Each row below is a small network's average activation on inputs in which a field has the value named, seen along a few directions.
Values that are neighbours, or in one group, have similar rows; names and order tell nothing.
In the rows, 500 means zero.
Strong random noise was added to every row along 7 fixed directions; ignore it. To show where, here is one row again and again, with new noise each time:
[522 517 574 625 502 442 440 200 120 505 605 633 775 431 402 560 445]
[620 461 497 439 663 301 474 654 500 332 321 627 457 533 577 596 465]
[519 586 428 369 487 436 667 708 623 412 464 507 461 408 550 656 602]
[602 598 600 524 446 623 393 157 283 405 688 535 599 611 608 602 470]
[540 533 430 361 581 344 613 782 636 426 388 535 429 400 525 589 544]
[659 658 578 339 465 710 429 345 530 587 739 369 431 458 531 480 439]
[644 643 534 390 596 464 425 343 348 406 620 441 551 460 469 626 435]
[414 504 316 443 483 392 631 554 497 436 645 500 615 497 577 639 559]
[390 373 393 545 291 638 681 564 602 704 658 599 599 468 608 448 577]


Field L:
l4: [540 528 523 491 557 584 550 381 308 642 450 432 612 242 135 482 469]
l17: [704 338 543 437 441 638 523 689 757 564 374 401 272 638 556 523 519]
l8: [636 461 485 444 603 252 501 699 546 451 332 455 445 391 422 614 454]
l1: [608 509 536 430 558 557 452 454 583 457 550 403 462 558 634 481 538]
l5: [566 566 479 416 507 621 377 424 439 381 551 386 377 621 575 476 416]
l22: [472 529 338 404 697 390 519 687 671 492 509 436 397 495 455 484 432]
l12: [541 445 607 454 559 579 262 401 621 585 555 364 363 679 584 284 457]
l28: [405 463 200 448 733 255 551 584 555 413 567 342 578 520 413 631 512]
l16: [644 403 510 538 621 523 335 293 354 294 433 446 472 741 540 714 409]
l14: [334 700 756 673 392 334 372 387 304 370 379 678 524 446 476 352 467]
l29: [208 553 461 555 389 525 378 346 433 314 531 550 446 785 703 456 552]
l21: [549 258 704 660 280 576 660 631 542 607 126 714 566 445 505 466 646]
l27: [365 430 479 421 834 263 217 507 492 667 581 309 415 462 288 116 263]
l18: [510 617 566 438 448 630 520 717 803 661 416 403 261 434 460 471 501]
l11: [464 240 371 540 469 542 592 668 766 789 635 464 568 532 447 281 500]
l25: [667 648 596 519 696 389 435 495 464 426 346 481 474 376 289 645 462]
l30: [361 563 436 456 489 592 630 641 657 526 462 493 436 440 476 442 611]
l19: [278 354 348 608 523 403 657 595 443 438 440 678 646 522 554 514 562]
l26: [518 310 462 542 588 538 374 435 461 489 432 588 440 699 634 301 397]
l10: [759 376 478 530 570 518 530 602 522 403 376 464 526 611 514 839 447]
l23: [526 353 237 439 627 326 537 472 484 718 812 336 708 335 331 498 388]
l7: [567 337 404 528 507 508 339 274 273 408 587 488 606 681 587 522 360]
l24: [451 622 549 352 379 534 419 511 636 584 623 270 375 490 525 348 511]
l6: [484 716 575 501 440 505 490 551 466 306 338 560 328 502 562 579 559]
l3: [317 630 505 569 416 431 530 512 617 576 636 467 501 412 444 407 611]
l20: [847 728 811 391 537 645 473 430 382 509 398 506 411 257 314 584 468]
l13: [514 315 648 578 421 642 502 475 423 685 426 604 547 404 420 278 454]
l2: [376 469 539 485 578 409 424 583 588 556 517 554 407 510 584 180 436]
l15: [315 706 679 676 497 390 367 348 246 388 415 701 500 509 539 322 523]
l9: [726 422 503 509 589 697 335 326 482 657 526 438 498 563 447 537 246]
The values of L form a network in which each value has 4 neighbours.
Q: Fewest steps between l27 and l20?
A: 5
A value of L combines one of 6 hidden first parts with one of 5 second parts; all combinations occur once.
Q: l8 and l23 share the first part; l8 and l6 share the second. Which value has the first part of l6 and the second part of l23?
A: l15
Q: l21 and l24 share the first part; l21 and l13 share the second. Which value has the first part of l13 and the second part of l24?
A: l7
Q: l25 and l18 share the first part; l25 and l20 share the second. Which value has the first part of l20 and the second part of l18?
A: l14
Q: l26 and l5 share the first part; l26 and l12 share the second. Which value has the first part of l12 and the second part of l5?
A: l17
Q: l29 and l30 share the first part; l29 and l16 share the second. Which value has the first part of l16 and the second part of l30?
A: l28

Field N:
n2: [541 633 512 341 418 718 565 562 624 609 477 388 385 371 371 477 559]
n8: [323 539 623 595 443 364 551 590 540 601 491 550 528 393 489 300 564]
n9: [434 459 401 534 576 428 454 471 498 363 423 502 513 633 535 557 485]
n11: [452 416 441 509 249 922 710 509 637 751 644 497 508 428 522 416 551]
n5: [653 666 674 483 514 536 439 477 482 413 357 421 422 501 414 644 522]
n7: [748 448 575 436 574 625 427 446 470 498 492 553 414 586 573 532 362]
n6: [594 300 562 457 565 498 401 784 836 609 404 468 246 590 631 261 428]
n10: [714 350 446 522 556 436 517 543 481 517 442 585 600 484 489 586 455]
n1: [690 409 461 397 576 506 553 666 629 491 414 504 428 514 642 578 480]
n3: [499 422 478 495 523 381 659 690 549 470 206 541 513 331 313 700 578]
n4: [581 379 358 459 525 533 655 622 489 626 451 586 563 321 377 595 504]
The values of N form a ring.
Q: Name the neighbours of n2, in listed order.
A: n9, n11
Q: Name the neighbours of n6, in listed order.
A: n8, n5
Q: Name the neighbours of n7, in listed order.
A: n1, n4

Field V:
v5: [515 694 433 433 344 810 598 383 589 553 629 395 449 462 407 548 509]
v1: [349 576 595 565 493 443 419 531 463 302 223 595 399 508 538 464 644]
v6: [679 566 702 406 548 510 495 628 580 611 385 519 379 295 478 338 465]
v11: [626 249 695 670 386 591 523 474 424 688 328 676 625 520 395 521 500]
v4: [233 503 365 505 358 299 656 714 615 625 667 499 600 449 535 384 574]
v9: [428 735 509 292 628 264 506 717 573 395 449 489 335 301 450 427 531]
v8: [589 475 795 525 453 666 488 740 723 690 115 520 251 343 381 320 446]
v2: [389 764 574 567 634 526 281 119 195 377 701 501 553 568 504 399 409]
v10: [405 576 501 472 546 385 370 531 536 617 556 309 467 386 335 311 504]
v3: [625 353 510 604 567 360 499 520 476 470 459 570 561 498 464 575 527]
v7: [488 317 317 459 639 345 606 709 474 553 409 619 560 412 464 538 407]
The values of V form a ring.
Q: Going along V from v6 by way of its neighbour v4, in what order are v11, v8, v3, v7 met?
A: v3, v11, v8, v7
Q: Name the neighbours of v5, in listed order.
A: v1, v2

Field D:
d15: [579 615 657 404 581 473 255 293 449 581 749 412 453 505 501 258 347]
d14: [481 396 377 518 551 286 546 463 401 477 651 446 707 500 436 611 515]
d6: [482 573 633 569 425 450 336 389 481 359 515 500 460 711 666 481 566]
d2: [271 677 416 523 570 238 407 312 294 178 476 425 575 649 495 698 560]
d16: [369 647 427 467 325 716 678 507 584 417 510 488 444 543 612 607 656]
d8: [571 620 448 367 490 558 367 282 562 448 820 168 471 650 540 617 462]
d1: [789 458 296 210 657 364 591 814 758 321 473 332 404 533 605 822 503]
d10: [288 455 350 609 407 478 492 443 594 533 694 402 600 614 582 494 566]
d4: [434 610 415 459 526 509 453 293 434 453 760 225 546 634 453 594 468]
d7: [369 595 639 597 509 286 441 535 408 382 398 698 487 519 640 346 553]
d12: [499 545 564 513 489 464 574 573 419 599 489 580 532 259 408 449 460]
d9: [388 459 486 505 660 387 443 512 455 464 407 529 415 538 467 383 430]
d13: [280 391 311 577 497 359 606 712 558 621 546 695 553 456 522 302 502]
d3: [776 579 451 348 537 771 645 446 494 313 481 439 488 531 602 871 541]
d5: [658 448 409 348 608 520 612 755 602 421 291 528 396 354 383 609 442]
d11: [306 528 583 528 374 613 561 718 667 718 325 522 339 293 392 215 597]
The values of D form a ring.
Q: Going along D from d9 by way of its neighbour d11, in what order are d15, d14, d16, d7, d3 met?
A: d14, d15, d7, d3, d16
Q: Name the neighbours of d4, in listed order.
A: d2, d10
Q: Fewest steps between d6 and d13?
A: 6
